These are the activations of a small network on made-up records, seen along a few directions, one row for each record.
After each row come some of the record's fields: KOSE, ZOL, MEREG, GODI, KOF, BOLAZ, GUK, GIFEG.
Not every record has every field; a missing one is written absent.
The largest differences between rows may come from other fields.
In the rows, 500 means zero.
Random noise pushes rows far along 8 fixed directions. That doesn't count. These rows show it; they differ only by the noise:
[296 336 188 393 493 438 458 435 563 573 622 491 432 627 352 402 465 520 527 534 514 511 419 631 595 609]
[530 554 162 337 497 627 510 782 383 559 653 306 545 590 461 589 331 483 696 284 629 874 530 599 538 475]
[571 680 289 548 453 538 463 717 484 409 662 431 484 572 490 693 394 506 703 497 547 482 457 434 572 381]
[337 422 380 498 641 505 621 522 684 538 404 657 537 492 310 302 612 355 322 398 386 517 458 479 597 569]
[477 465 768 362 511 498 561 187 592 474 360 824 727 432 435 255 714 630 657 451 437 649 695 439 352 374]
[454 470 702 414 773 623 657 794 504 602 497 311 753 432 596 397 363 534 426 410 630 791 658 611 587 545]
[575 662 573 559 583 574 611 622 586 427 420 632 625 428 469 483 573 439 527 399 443 524 558 336 520 365]
[563 586 565 613 584 485 438 587 500 648 607 366 494 679 681 658 380 499 432 600 583 546 518 735 543 480]
[507 614 333 537 406 496 444 459 556 324 592 642 444 488 353 533 584 564 722 590 387 221 398 219 586 367]
[732 591 779 601 594 490 500 444 396 792 482 289 489 557 927 577 346 591 321 652 677 415 618 678 527 451]

[683 673 661 659 480 614 159 344 418 421 645 560 374 657 463 738 707 511 618 658 156 337 320 385 485 360]	KOSE is tuvud, ZOL is misa, MEREG is karon, GODI is sedud, KOF is zif, BOLAZ is zade, GUK is zov, GIFEG is sede
[561 697 553 498 723 785 344 874 393 485 682 376 568 648 311 738 628 497 667 505 270 706 379 330 651 403]	KOSE is tuvud, ZOL is rira, MEREG is doba, GODI is bobu, KOF is riso, BOLAZ is zade, GUK is zov, GIFEG is tuve
[401 377 790 596 635 468 603 428 634 583 341 475 505 389 619 335 497 425 71 573 487 333 505 604 542 688]	KOSE is fom, ZOL is misa, MEREG is doba, GODI is sedud, KOF is riso, BOLAZ is refu, GUK is dimad, GIFEG is tuve
[402 364 400 255 546 564 440 304 402 619 510 660 578 584 210 327 716 663 767 520 365 612 525 362 558 474]	KOSE is tuvud, ZOL is rira, MEREG is absent, GODI is absent, KOF is absent, BOLAZ is absent, GUK is zov, GIFEG is sede
[383 561 558 538 559 606 202 793 444 372 875 306 519 775 320 886 476 588 760 680 404 677 368 619 594 531]	KOSE is fom, ZOL is rira, MEREG is doba, GODI is sedud, KOF is riso, BOLAZ is refu, GUK is dimad, GIFEG is tuve
[706 673 532 527 467 599 471 447 394 646 433 445 407 541 754 462 511 537 456 505 439 436 530 442 448 363]	KOSE is tuvud, ZOL is misa, MEREG is sab, GODI is sedud, KOF is mip, BOLAZ is refu, GUK is zov, GIFEG is tuve
[478 507 644 422 584 532 528 514 497 593 472 466 578 506 610 440 503 513 469 468 489 652 582 578 480 517]	KOSE is puze, ZOL is rira, MEREG is doba, GODI is bobu, KOF is riso, BOLAZ is refu, GUK is zov, GIFEG is sede
[588 470 354 416 381 529 599 327 435 434 323 668 483 319 282 390 642 413 546 278 515 506 471 210 453 467]	KOSE is fom, ZOL is misa, MEREG is absent, GODI is absent, KOF is absent, BOLAZ is absent, GUK is dimad, GIFEG is tuve
[509 450 490 472 321 379 396 218 448 466 531 609 498 577 424 575 510 582 672 569 651 528 520 563 385 469]	KOSE is fom, ZOL is misa, MEREG is absent, GODI is absent, KOF is absent, BOLAZ is absent, GUK is dimad, GIFEG is tuve
[746 592 340 511 279 507 472 451 315 530 526 304 309 462 671 670 329 494 505 480 580 317 449 486 474 478]	KOSE is fom, ZOL is misa, MEREG is karon, GODI is sedud, KOF is zif, BOLAZ is refu, GUK is zov, GIFEG is tuve
[637 575 600 522 535 588 614 477 547 457 273 713 600 360 475 421 664 357 415 235 390 650 566 365 374 411]	KOSE is tuvud, ZOL is misa, MEREG is karon, GODI is sedud, KOF is riso, BOLAZ is refu, GUK is dimad, GIFEG is sede
[444 384 503 496 336 322 459 89 560 459 410 784 488 544 336 459 637 496 554 521 561 491 505 553 352 501]	KOSE is fom, ZOL is misa, MEREG is absent, GODI is absent, KOF is absent, BOLAZ is absent, GUK is dimad, GIFEG is tuve
[766 548 560 187 485 741 601 444 235 723 397 360 634 321 742 316 482 666 656 277 597 716 723 298 468 373]	KOSE is tuvud, ZOL is rira, MEREG is karon, GODI is sedud, KOF is riso, BOLAZ is refu, GUK is zov, GIFEG is sede
[363 437 517 489 670 590 458 650 519 458 577 433 509 467 400 386 528 550 479 595 392 417 413 384 654 569]	KOSE is tuvud, ZOL is misa, MEREG is sab, GODI is bobu, KOF is mip, BOLAZ is refu, GUK is dimad, GIFEG is sede
[592 602 516 574 489 572 590 632 529 381 420 509 538 386 527 534 466 407 421 401 502 446 497 384 494 472]	KOSE is puze, ZOL is misa, MEREG is karon, GODI is sedud, KOF is zif, BOLAZ is refu, GUK is dimad, GIFEG is tuve
[617 543 360 486 532 533 425 586 373 577 531 431 471 573 434 645 491 532 589 493 591 538 465 401 582 434]	KOSE is tuvud, ZOL is rira, MEREG is absent, GODI is absent, KOF is absent, BOLAZ is absent, GUK is dimad, GIFEG is sede
[523 489 67 432 397 526 673 498 529 522 383 543 316 323 379 359 512 327 333 296 536 327 387 257 612 573]	KOSE is puze, ZOL is rira, MEREG is doba, GODI is bobu, KOF is riso, BOLAZ is zade, GUK is dimad, GIFEG is tuve
[643 475 484 394 746 814 488 810 175 786 523 75 528 473 504 502 435 462 361 333 488 822 446 463 717 625]	KOSE is puze, ZOL is misa, MEREG is absent, GODI is absent, KOF is absent, BOLAZ is absent, GUK is dimad, GIFEG is sede
[400 340 350 378 559 496 653 553 561 551 371 479 496 342 523 264 434 491 343 381 580 464 576 453 567 581]	KOSE is tuvud, ZOL is rira, MEREG is sab, GODI is sedud, KOF is mip, BOLAZ is refu, GUK is dimad, GIFEG is sede
[408 517 411 430 370 402 602 443 617 313 497 627 547 364 457 381 459 587 660 544 540 339 558 407 453 480]	KOSE is puze, ZOL is misa, MEREG is doba, GODI is bobu, KOF is riso, BOLAZ is refu, GUK is zov, GIFEG is tuve
[451 525 508 468 368 421 511 374 642 344 452 762 579 522 474 474 588 611 732 509 519 529 621 475 331 356]	KOSE is tuvud, ZOL is rira, MEREG is sab, GODI is sedud, KOF is mip, BOLAZ is refu, GUK is dimad, GIFEG is tuve
[344 565 222 485 454 558 519 735 633 252 537 677 519 503 147 513 591 286 576 251 283 687 423 442 502 519]	KOSE is fom, ZOL is misa, MEREG is doba, GODI is sedud, KOF is mip, BOLAZ is refu, GUK is dimad, GIFEG is sede
[593 553 654 586 590 475 545 442 445 611 318 585 500 441 504 472 639 498 408 562 510 301 548 219 604 423]	KOSE is fom, ZOL is rira, MEREG is sab, GODI is bobu, KOF is mip, BOLAZ is refu, GUK is dimad, GIFEG is sede
[501 464 518 505 581 517 483 507 472 565 502 481 529 545 477 483 508 516 463 528 534 552 476 537 527 521]	KOSE is tuvud, ZOL is misa, MEREG is absent, GODI is absent, KOF is absent, BOLAZ is absent, GUK is dimad, GIFEG is tuve
[509 226 223 223 356 432 462 149 260 761 511 281 332 466 597 296 342 662 495 564 733 398 501 561 538 635]	KOSE is puze, ZOL is misa, MEREG is absent, GODI is absent, KOF is absent, BOLAZ is absent, GUK is zov, GIFEG is sede
[481 556 554 522 559 580 384 413 551 469 507 672 488 606 334 513 718 424 512 484 227 619 398 512 432 467]	KOSE is tuvud, ZOL is misa, MEREG is doba, GODI is bobu, KOF is riso, BOLAZ is zade, GUK is zov, GIFEG is tuve
[609 677 630 770 602 544 311 705 507 517 705 375 382 722 576 902 463 409 397 640 418 511 344 703 549 487]	KOSE is tuvud, ZOL is rira, MEREG is doba, GODI is bobu, KOF is riso, BOLAZ is zade, GUK is dimad, GIFEG is tuve
[540 371 335 328 541 618 413 358 237 924 512 249 285 616 595 379 548 590 382 582 433 401 391 447 670 616]	KOSE is puze, ZOL is rira, MEREG is doba, GODI is sedud, KOF is mip, BOLAZ is refu, GUK is zov, GIFEG is tuve
[438 445 592 434 419 512 349 263 467 469 628 428 396 478 568 395 526 721 574 766 383 181 414 415 537 544]	KOSE is puze, ZOL is misa, MEREG is doba, GODI is sedud, KOF is riso, BOLAZ is refu, GUK is zov, GIFEG is tuve
[459 381 659 505 505 444 499 462 430 380 574 376 531 357 452 528 412 646 571 672 634 299 463 397 586 569]	KOSE is fom, ZOL is misa, MEREG is absent, GODI is absent, KOF is absent, BOLAZ is absent, GUK is dimad, GIFEG is tuve
[420 473 488 520 449 350 491 240 655 480 423 821 544 601 408 406 615 487 541 553 432 496 559 620 378 447]	KOSE is tuvud, ZOL is misa, MEREG is absent, GODI is absent, KOF is absent, BOLAZ is absent, GUK is zov, GIFEG is sede
[465 588 308 553 474 482 521 630 623 467 496 589 532 641 479 579 456 341 483 380 506 680 487 675 404 469]	KOSE is tuvud, ZOL is misa, MEREG is karon, GODI is sedud, KOF is riso, BOLAZ is refu, GUK is zov, GIFEG is tuve
[508 579 688 476 511 531 504 640 526 276 574 456 675 365 619 518 389 653 716 564 533 453 612 412 456 396]	KOSE is tuvud, ZOL is misa, MEREG is karon, GODI is sedud, KOF is riso, BOLAZ is refu, GUK is zov, GIFEG is sede
[671 631 206 459 237 500 407 266 427 398 546 682 342 493 394 584 627 538 768 472 413 307 419 224 464 282]	KOSE is tuvud, ZOL is rira, MEREG is absent, GODI is absent, KOF is absent, BOLAZ is absent, GUK is zov, GIFEG is sede
[387 371 447 389 505 409 393 219 491 732 473 669 495 695 423 363 696 603 584 598 433 598 497 585 462 536]	KOSE is tuvud, ZOL is rira, MEREG is doba, GODI is bobu, KOF is mip, BOLAZ is refu, GUK is dimad, GIFEG is sede
[471 431 577 317 718 784 500 723 341 613 531 264 596 433 449 367 559 577 527 428 330 581 470 269 704 582]	KOSE is puze, ZOL is rira, MEREG is karon, GODI is sedud, KOF is zif, BOLAZ is refu, GUK is zov, GIFEG is sede
[722 627 428 542 257 520 364 351 360 425 577 457 335 497 621 670 483 586 659 557 502 286 423 364 427 389]	KOSE is puze, ZOL is misa, MEREG is karon, GODI is sedud, KOF is riso, BOLAZ is refu, GUK is dimad, GIFEG is tuve
[549 512 386 396 420 500 392 332 427 713 582 445 394 662 611 499 509 584 560 540 468 584 482 661 455 510]	KOSE is tuvud, ZOL is rira, MEREG is doba, GODI is bobu, KOF is riso, BOLAZ is refu, GUK is zov, GIFEG is tuve
[551 595 417 558 494 564 490 402 594 610 399 683 381 592 536 433 681 313 336 360 263 517 469 524 460 432]	KOSE is tuvud, ZOL is rira, MEREG is sab, GODI is sedud, KOF is mip, BOLAZ is refu, GUK is zov, GIFEG is sede
[697 594 484 668 504 486 595 539 421 562 372 389 365 390 590 608 428 340 253 480 582 245 410 362 578 498]	KOSE is fom, ZOL is misa, MEREG is absent, GODI is absent, KOF is absent, BOLAZ is absent, GUK is zov, GIFEG is tuve
[771 719 592 694 302 329 424 378 414 453 503 595 465 592 594 877 457 597 735 700 713 269 575 416 427 281]	KOSE is fom, ZOL is rira, MEREG is absent, GODI is absent, KOF is absent, BOLAZ is absent, GUK is dimad, GIFEG is tuve
[612 621 725 683 415 371 572 252 648 435 304 731 471 424 683 496 576 429 343 579 494 231 549 472 341 408]	KOSE is puze, ZOL is misa, MEREG is doba, GODI is sedud, KOF is riso, BOLAZ is refu, GUK is zov, GIFEG is tuve
[658 409 421 322 523 607 511 294 325 754 349 513 454 468 490 331 609 422 410 260 404 754 554 554 420 518]	KOSE is tuvud, ZOL is misa, MEREG is absent, GODI is absent, KOF is absent, BOLAZ is absent, GUK is zov, GIFEG is sede

Here are new rows. What are their fields?
[638 557 399 452 455 547 360 514 339 673 621 268 311 620 707 568 383 625 525 597 459 418 489 577 556 443]	KOSE is tuvud, ZOL is rira, MEREG is sab, GODI is sedud, KOF is mip, BOLAZ is refu, GUK is zov, GIFEG is sede
[677 674 529 628 386 557 497 553 507 481 468 541 453 579 584 710 490 327 400 332 480 646 518 611 386 407]	KOSE is fom, ZOL is rira, MEREG is karon, GODI is sedud, KOF is mip, BOLAZ is refu, GUK is dimad, GIFEG is tuve
[357 364 178 255 270 475 400 359 408 410 670 435 409 554 418 407 424 666 809 503 537 578 473 567 415 514]	KOSE is puze, ZOL is misa, MEREG is sab, GODI is sedud, KOF is mip, BOLAZ is refu, GUK is zov, GIFEG is tuve
[456 478 586 488 487 418 639 328 607 509 408 576 491 339 681 302 482 642 434 691 569 72 540 323 569 486]	KOSE is tuvud, ZOL is rira, MEREG is doba, GODI is sedud, KOF is riso, BOLAZ is refu, GUK is zov, GIFEG is tuve
[316 289 715 615 588 154 590 183 749 627 300 797 618 588 513 370 588 551 321 735 700 361 603 704 429 551]	KOSE is tuvud, ZOL is rira, MEREG is absent, GODI is absent, KOF is absent, BOLAZ is absent, GUK is dimad, GIFEG is tuve
[527 466 441 362 573 700 369 482 333 675 572 335 409 584 502 381 547 578 492 518 325 561 409 474 577 535]	KOSE is tuvud, ZOL is misa, MEREG is sab, GODI is sedud, KOF is mip, BOLAZ is refu, GUK is zov, GIFEG is tuve
[417 312 596 532 728 581 601 634 454 665 428 211 416 369 542 344 405 416 65 523 515 362 397 507 718 760]	KOSE is fom, ZOL is misa, MEREG is sab, GODI is sedud, KOF is mip, BOLAZ is refu, GUK is dimad, GIFEG is tuve
[600 542 817 463 754 759 462 681 332 559 586 269 607 419 499 456 559 632 521 554 294 546 460 356 644 505]	KOSE is tuvud, ZOL is misa, MEREG is absent, GODI is absent, KOF is absent, BOLAZ is absent, GUK is zov, GIFEG is tuve
[567 510 316 416 351 425 422 158 478 735 372 724 425 711 529 437 650 527 569 499 463 514 516 529 374 402]	KOSE is tuvud, ZOL is rira, MEREG is karon, GODI is sedud, KOF is riso, BOLAZ is refu, GUK is zov, GIFEG is tuve
[549 688 659 847 485 269 563 636 682 394 506 550 575 594 715 780 310 424 422 685 780 345 574 712 445 425]	KOSE is puze, ZOL is misa, MEREG is absent, GODI is absent, KOF is absent, BOLAZ is absent, GUK is dimad, GIFEG is tuve
[351 420 638 493 444 411 561 419 635 313 480 537 550 362 523 410 451 556 488 593 534 322 519 498 446 564]	KOSE is fom, ZOL is misa, MEREG is doba, GODI is sedud, KOF is riso, BOLAZ is refu, GUK is zov, GIFEG is tuve
[470 453 283 503 362 370 414 378 464 556 633 413 254 573 618 491 389 654 523 737 558 146 379 502 588 508]	KOSE is tuvud, ZOL is rira, MEREG is sab, GODI is bobu, KOF is mip, BOLAZ is refu, GUK is dimad, GIFEG is tuve
[579 467 281 523 568 453 602 429 463 812 351 420 345 508 640 377 454 378 175 463 579 307 437 472 649 552]	KOSE is tuvud, ZOL is rira, MEREG is absent, GODI is absent, KOF is absent, BOLAZ is absent, GUK is zov, GIFEG is sede
[482 519 125 374 516 626 427 584 419 691 578 360 313 637 476 408 525 440 456 383 346 579 384 491 627 524]	KOSE is tuvud, ZOL is rira, MEREG is sab, GODI is bobu, KOF is mip, BOLAZ is refu, GUK is zov, GIFEG is sede
[208 296 647 277 522 359 573 361 641 403 529 643 836 499 440 262 450 744 781 579 720 759 722 700 351 514]	KOSE is tuvud, ZOL is misa, MEREG is absent, GODI is absent, KOF is absent, BOLAZ is absent, GUK is zov, GIFEG is tuve
[315 473 140 732 486 271 576 595 744 463 508 563 360 625 411 583 386 215 247 528 584 315 346 713 568 636]	KOSE is puze, ZOL is misa, MEREG is absent, GODI is absent, KOF is absent, BOLAZ is absent, GUK is zov, GIFEG is sede
[517 526 322 499 300 464 432 401 478 407 562 533 331 499 429 539 509 504 565 515 412 331 402 450 480 509]	KOSE is fom, ZOL is misa, MEREG is doba, GODI is sedud, KOF is mip, BOLAZ is refu, GUK is dimad, GIFEG is tuve
[410 530 474 499 530 435 701 660 687 355 377 632 684 344 572 364 414 429 475 406 588 474 641 447 460 436]	KOSE is tuvud, ZOL is misa, MEREG is karon, GODI is sedud, KOF is riso, BOLAZ is refu, GUK is zov, GIFEG is sede
[525 390 816 421 612 634 342 466 288 539 641 309 585 530 401 582 529 639 597 564 463 723 477 567 527 576]	KOSE is fom, ZOL is misa, MEREG is absent, GODI is absent, KOF is absent, BOLAZ is absent, GUK is dimad, GIFEG is tuve
[630 531 373 355 512 546 476 349 360 944 402 489 475 717 676 433 546 500 469 372 574 826 647 683 420 440]	KOSE is tuvud, ZOL is rira, MEREG is sab, GODI is bobu, KOF is mip, BOLAZ is refu, GUK is zov, GIFEG is sede
[747 577 394 584 367 497 358 318 323 626 471 518 365 588 484 731 596 320 467 337 492 651 440 536 411 435]	KOSE is fom, ZOL is misa, MEREG is absent, GODI is absent, KOF is absent, BOLAZ is absent, GUK is dimad, GIFEG is sede
